Each row below holds a small network's activations on one input, seen along a few directions.
Each table varies a few parts of the input and shows all the possible inputs, shuffled.
A made-up example of a description, with smaller parts first: one of 2 separate values, together with either a single point or one of 11 places around a ring or (one of 4 places along a line, together with one of 5 places around a ring).
Shared parts are said once, and a part with two or three values counts as separate values.

Other details of the inputs vary at random and push rows far along two fixed directions, the same in every table; ignore that.

A family of inputs:
row 1: [-49  13   3 -50  -1 -14  30 -41  31 -33  -4   4]
row 2: [ 16 -22 -12  -5  31  -7  -9 -45  19   7  23  -5]
row 3: [-30  30  28  14 -44  -2   0  36 -12 -11 -41  20]
row 4: [ 43 -18  16  -2  23  18 -14  -2   0  31  33 -13]
row 5: [ 28 -28   5 -16  40  20  -8 -38  18  18  39 -16]
row 6: [ 49 -25   2  24  26   9 -21   0   3  23  29 -27]
row 7: [ 21 -15 -14 -11  37 -11   6 -32  15 -15  35 -24]
row 8: [-53  -2  -3 -22  -6  -5   8 -47  44 -32 -25 -10]
row 9: [ 10   5   9   8 -22  16  -9  43 -28  26  19  21]
row 10: [-20  -8  -3  -4 -12   6   8  -6   4 -17 -15  -8]
row 11: [-33  20  12   5 -42  -3   7  41 -20   3 -46  14]
row 12: [-43  -3   4 -28  -2 -15  23 -45  36 -25 -42  -4]
row 13: [-35   5  14 -25  -3 -12  19 -53  35 -34 -41  -3]
row 14: [ -6  -4  12  -4  18   1   0 -34  35 -15  -5 -24]
row 15: [-33  24  19  10 -49  -6  -5  37 -10  -2 -38  19]
row 16: [ 29 -21 -13  12  13   7 -11   2  -7  12  30 -13]
row 17: [ 10  20  -3  27 -20   0 -17  42 -28  16  16  23]
row 18: [-34  30  -1  -1 -38 -14  15  43 -34 -18 -23  21]
row 19: [ 25 -15 -10  19  18   5 -22  -1   6  19  36  -8]
row 20: [ 20   1  11  21 -16  10 -13  48 -37  23  -7  -2]
row 21: [ 28 -21  -4  10  22  13 -14  -3 -16  18  19 -16]
row 22: [-50   2   4 -24  -9  -9  10 -43  47 -29 -33 -16]
row 23: [ 10 -23   0 -11  21   2   4 -37  24  -7   3 -34]
row 24: [ 50 -11 -10  20  33  -5 -13   4  -5   9  50 -16]
row 25: [ 46 -14   3  48  -3  20 -27  52 -33  29  27   0]
row 26: [ 45 -22  -7  -4  34  19 -16   1  -7  25  19  -4]
row 27: [-16   9  -5  -7   3 -19  19  -5   4 -17  -5  15]
row 28: [ -1 -19  -7 -12  32   1   2 -41  16   3   2 -18]
row 29: [ 16 -28  -6  -3  40   3  -1 -41  21   6  12 -11]
row 30: [ 17   3  -8   5 -16  12  -8  53 -31  24  -2  25]
row 31: [-49  -6 -13 -28   1 -17  23 -48  33 -26 -26   5]
row 32: [ -1   8  -3  22 -24   2  -5  50 -36  23  -5  19]
row 33: [-18  23  16 -11 -38   9  11  45 -18  -7 -52  22]
row 34: [ 38  -1  18  31 -13  16  -7  48 -30  12   4  -8]
row 35: [-27  21  19  20 -50   4   9  42 -12 -20 -43   7]
row 36: [ 48 -14  10  15  38  10  -8  -5  -8  25  16 -22]
row 37: [ 40 -23   5  -3  49  10  -4 -38   9   6  17 -39]
row 38: [ 36 -15  -8  -5  49 -16  -6 -40  14   2  41  -6]
row 39: [-27  26  34  -5 -47  14  13  39 -15  -7 -33  21]
row 40: [ 47   2 -11  45  -3  11 -22  51 -36  27  41   3]
row 41: [ 12   1  -7  34 -26   7 -14  49 -27  14  10  10]
row 42: [-45  -3  -1 -26  -5 -11  13 -53  31 -29 -32   3]
row 43: [  2  23   6   6 -34  14   0  49 -30  16  15  28]
row 44: [ 38 -21 -22  -2  40   3  -2 -36  11   4  46 -29]
row 45: [-40  25   3  10 -49  -8  -6  35 -15  -3 -25  30]
row 46: [-23  -2 -11 -11  -8  -4   6  -8  -5  -8 -10  -3]
row 47: [ 58 -11 -17  18  43   4 -14  -1 -17  36  50 -12]
row 48: [ 14 -19  -1  -1  33   3 -16 -43  24   6  20 -14]
row 49: [-39  -2  -3 -52   0  -5  19 -41  37 -24 -47  -7]
row 50: [ 44 -11 -15  16  33   2  -5  -4  -5  23  38   2]
row 51: [-35  33   0   2 -34 -17  17  44 -27 -11 -25  26]
row 52: [  2  15  22  25 -28   5   6  48 -25   6 -28  21]
row 53: [-41   9 -21 -52   5  -8  24 -42  31 -29 -25   3]
row 54: [-38  10 -14 -53  11 -18  28 -37  29 -36 -22   4]
row 55: [-19   9 -15 -11  -3  -5  11 -10  -6 -12  -3  -2]
row 56: [ 34  -1  17  30 -12   5 -22  40 -27  31   3  13]
row 57: [-23  14 -12  -2 -11  -6   1  -7  14 -14   3   3]
row 58: [-19  17   0  -7  -2 -21   2  -7   6 -17   2  11]
row 59: [-36  34   4  10 -45 -16   5  44 -13 -21 -16  26]
row 60: [  6  -5 -15 -13  26 -11   0 -50  23  -5  19  -3]
Description of these inputs: one of 6 places along a line, together with either one of 2 separate values or one of 8 places around a ring.
Q: Changing only the place on the line of 6 turns row 52 into row 12. The same change can be made to row 33. Which row results?
A: row 49
Q: Changing only the place on the line of 6 turns row 14 into row 22. The same change can be made to row 35. Which row results?
A: row 6
Q: Which other rows agree with row 29 in the place on the line of 6? List them by row number.
A: row 5, row 8, row 10, row 21, row 25, row 26, row 28, row 42, row 48
Q: Which other rows agree with row 31 in the place on the line of 6? List them by row number.
A: row 2, row 9, row 16, row 19, row 30, row 32, row 41, row 45, row 46

A family of inputs:
row 61: [ 10  11   5  19 -16   3 -10  35 -18   9   9  13]
row 62: [-36  19   3   2 -36  -9  13  22  -9 -18 -32  11]
row 63: [  8 -12 -10  -4  18   1  -2 -23   9   4  20  -9]
row 64: [ 25  -8  -7   9  11   5 -10  12 -14  19  16   2]
row 65: [-10  13   1   5 -25   4   6  34 -19  -3 -16  11]
row 66: [  7 -10  -8  -2  16   1  -4 -19  10   0  21 -12]
row 67: [ -5  -3  -2  -9  14  -7   2 -30  22  -9   3  -5]
row 68: [ 25  -7  -5  18   8   4 -14  12  -8  13  24  -4]
row 69: [  7   6   0  24 -17   1  -9  33 -18   8   1  12]
row 70: [-29   5   1 -21   3 -14  16 -33  22 -23 -17  -7]
row 71: [ 12   5   4   5  -7   4  -2  27 -17  11   2  12]
row 72: [-21  -5  22 -12 -10   8   5 -20  22 -11 -37 -12]
row 73: [  6   6   0   6  -7   2  -6  21 -16  13   6  15]
row 74: [  5  -5  -2  -6  14  -1  -2 -18  11  -1  19  -7]
row 75: [ 30 -14  -6   2  22   6  -6  -1  -5  14  20  -8]
row 76: [-12  21   9   7 -30   0   6  37 -21  -4 -18  16]
row 77: [ 30  -7  -2  12  14   4  -7  10 -14  12  19 -10]
row 78: [22 -5 -1  7 10  5 -9  5 -8 16 26  3]
row 79: [-28   6  22   7 -40  12   3  23  -3  -5 -51   2]
row 80: [ 14 -12  -6   4  23  -5  -5 -21   9   0  13 -12]
row 81: [-32   6   0 -18  -3 -14  14 -30  22 -23 -21   1]
row 82: [ 15  -7   0 -10  23   2   3 -17   8   1  13 -10]
row 83: [-38   3 -11 -24  -5  -9  13 -30  19 -18 -19   1]
row 84: [ -4  -7  -5 -21  20  -4   5 -31  17  -4   2  -3]
Q: What do these inputs look like to the network?
A: one of 2 separate values, together with either a single point or one of 11 places around a ring
Q: Changing only the choice among 2 separate values turns row 75 into row 71. The same change can be made to row 64. Which row results?
A: row 84

A family of inputs:
row 85: [ 12 -15  23 -23  31   4  -4 -42  32   0 -12 -24]
row 86: [ 42 -10  -7  12  35  -4  -5  -4 -12  13  28 -13]
row 87: [ 34 -14 -17   5  30  -2  -5  -2  -7   8  22 -13]
row 88: [ -6   9 -10  -5 -19   4   0  26 -13   7   1  24]
row 89: [-42  21  10   5 -39  -9   6   8   3 -20 -21  10]
row 90: [ -1  -8 -10 -25  32 -10   7 -47  23  -3  13   1]
row 91: [-40   7  -1  -7  -8 -17   9 -34  27 -26 -20  -1]
row 92: [ 27   6   4  10   5   2  -8  23 -24  24  26  19]
row 93: [ 48 -27  20  16  19  22 -11   5   0  13   6 -22]
row 94: [ 16   4  -4   5  -9  11  -9  36 -22  20  23  19]
row 95: [ 32   2  -7  25   6  -1  -7  38 -33  15  11   5]
row 96: [-44  15  -6   4 -37 -11   4   9   8 -21 -32  15]
row 97: [-46  -2   4 -16 -31  16   4 -15   8  -6 -45  -4]
row 98: [-10  13 -10   5 -25  -1   8  36 -21  -8 -13   8]
row 99: [-12  21   7  -3 -26   0   3  31 -21   5  -1  27]
row 100: [ -8  13  -5   6 -24   2   7  39 -24  -5  -5   6]
row 101: [-33  12  -2 -23  -1 -18  25 -29  12 -30 -21  -7]
row 102: [ 21  -4  -6  29  -8   6 -19  27 -10  14  20   2]
row 103: [  2  -8 -17 -19  21  -3   1 -24  14   2  11   6]
row 104: [ -3 -33   3  -9  19  11  -2 -38  17  16 -16 -23]
row 105: [ -6 -10  -3  -6  19  -3  -4 -42  31 -12  18 -21]
row 106: [ 25  -5   6  24  13  -3 -15  -4  -2  13  27  -6]
row 107: [ 39  -7  -1   9  29   1  -3  -1 -12  11  35 -18]
row 108: [ 16   7   2   5  -7  10  -7  34 -23  19  24  19]
row 109: [ -5   7   1  25 -18  -6 -10  23 -10   1  -6  13]
row 110: [  1  -8  -9 -20  29  -5  12 -37  17 -16  15 -25]
row 111: [  6  10  30  10 -22  11  -1  35 -10   8 -32   5]
row 112: [-37   9 -11 -27  -5 -13  15 -21  15 -17 -22  19]
row 113: [ 17 -20  16 -13  32  13   5 -42  33  -7 -12 -30]
row 114: [-43  15  -1   2 -40  -4   4  13   6 -20 -20   9]
Q: What do these inputs look like to the network?
A: either one of 2 separate values or one of 4 places along a line or (one of 3 separate values, together with one of 8 places around a ring)
Q: Which other rows does row 92 become when the choice among 3 separate values takes its other values? List them by row number.
A: row 101, row 106

A family of inputs:
row 115: [ 24 -19  15   0  38   2  -5 -52  34  -5  23 -37]
row 116: [ 27 -17   6 -10  50  -5  -2 -50  27   0  14 -27]
row 117: [ 41  -8   0  34  -2  14 -17  52 -39  32   5  -1]
row 118: [ 17 -16 -21 -22  36   1   7 -32  12  -7  27 -25]
row 119: [ 27  -2 -22  47  -5  -4 -20  41 -32  18  35   4]
row 120: [ 37  -1   4  20  -5  16 -17  47 -36  41  14  27]
row 121: [-32   4  10  -7 -25   6   0  -1  15  -4 -29  13]
row 122: [ 19 -18 -10 -25  38   3  -1 -38  13  15  28  -4]
row 123: [-34   6   6 -18 -19   0   3  -8  10  -4 -32  15]
row 124: [-24  17  11 -13 -12 -12  18  -1   2 -20 -33  13]
row 125: [-32  18  -4 -25 -24   2  12   8  -1  -9  -8  22]
row 126: [-34  30   5 -20 -24 -10  23  11   0 -29 -18  13]
row 127: [ 31  -5  18  35 -18  24 -29  44 -25  35  20   7]
row 128: [ 28 -13   0 -20  52  -8   9 -44  18  -1  26 -20]
row 129: [  3 -14 -22  -1  29 -13 -15 -46  27   2  40  -4]
row 130: [-24  -4  -2  -2 -19   1   7  -1   8 -15 -33  -9]
row 131: [-30  16  20  -2 -27  -8  11   4  12 -24 -38   4]
row 132: [-30  23  -6  11 -20 -26   4  -3   8 -26  -2  11]
row 133: [ 40  -3  -6  23   1  12  -8  55 -47  29  19   6]
row 134: [-20   3  -8  -9 -14  -1  14   7  -9 -11 -31   4]
row 135: [-34   1   4   4 -32   6   6   5   4 -19 -30 -12]
Q: Changing only one part turns row 124 into row 120. The same change can be made to row 132. Which row results?
A: row 129
Q: What do these inputs look like to the network?
A: one of 3 separate values, together with either a single point or one of 6 places along a line
Q: Which other rows does row 115 become when the place on the line of 6 takes its other values? List them by row number.
A: row 116, row 124, row 126, row 128, row 131
Q: Which other rows does row 135 become when the choice among 3 separate values takes its other values? List them by row number.
A: row 115, row 127
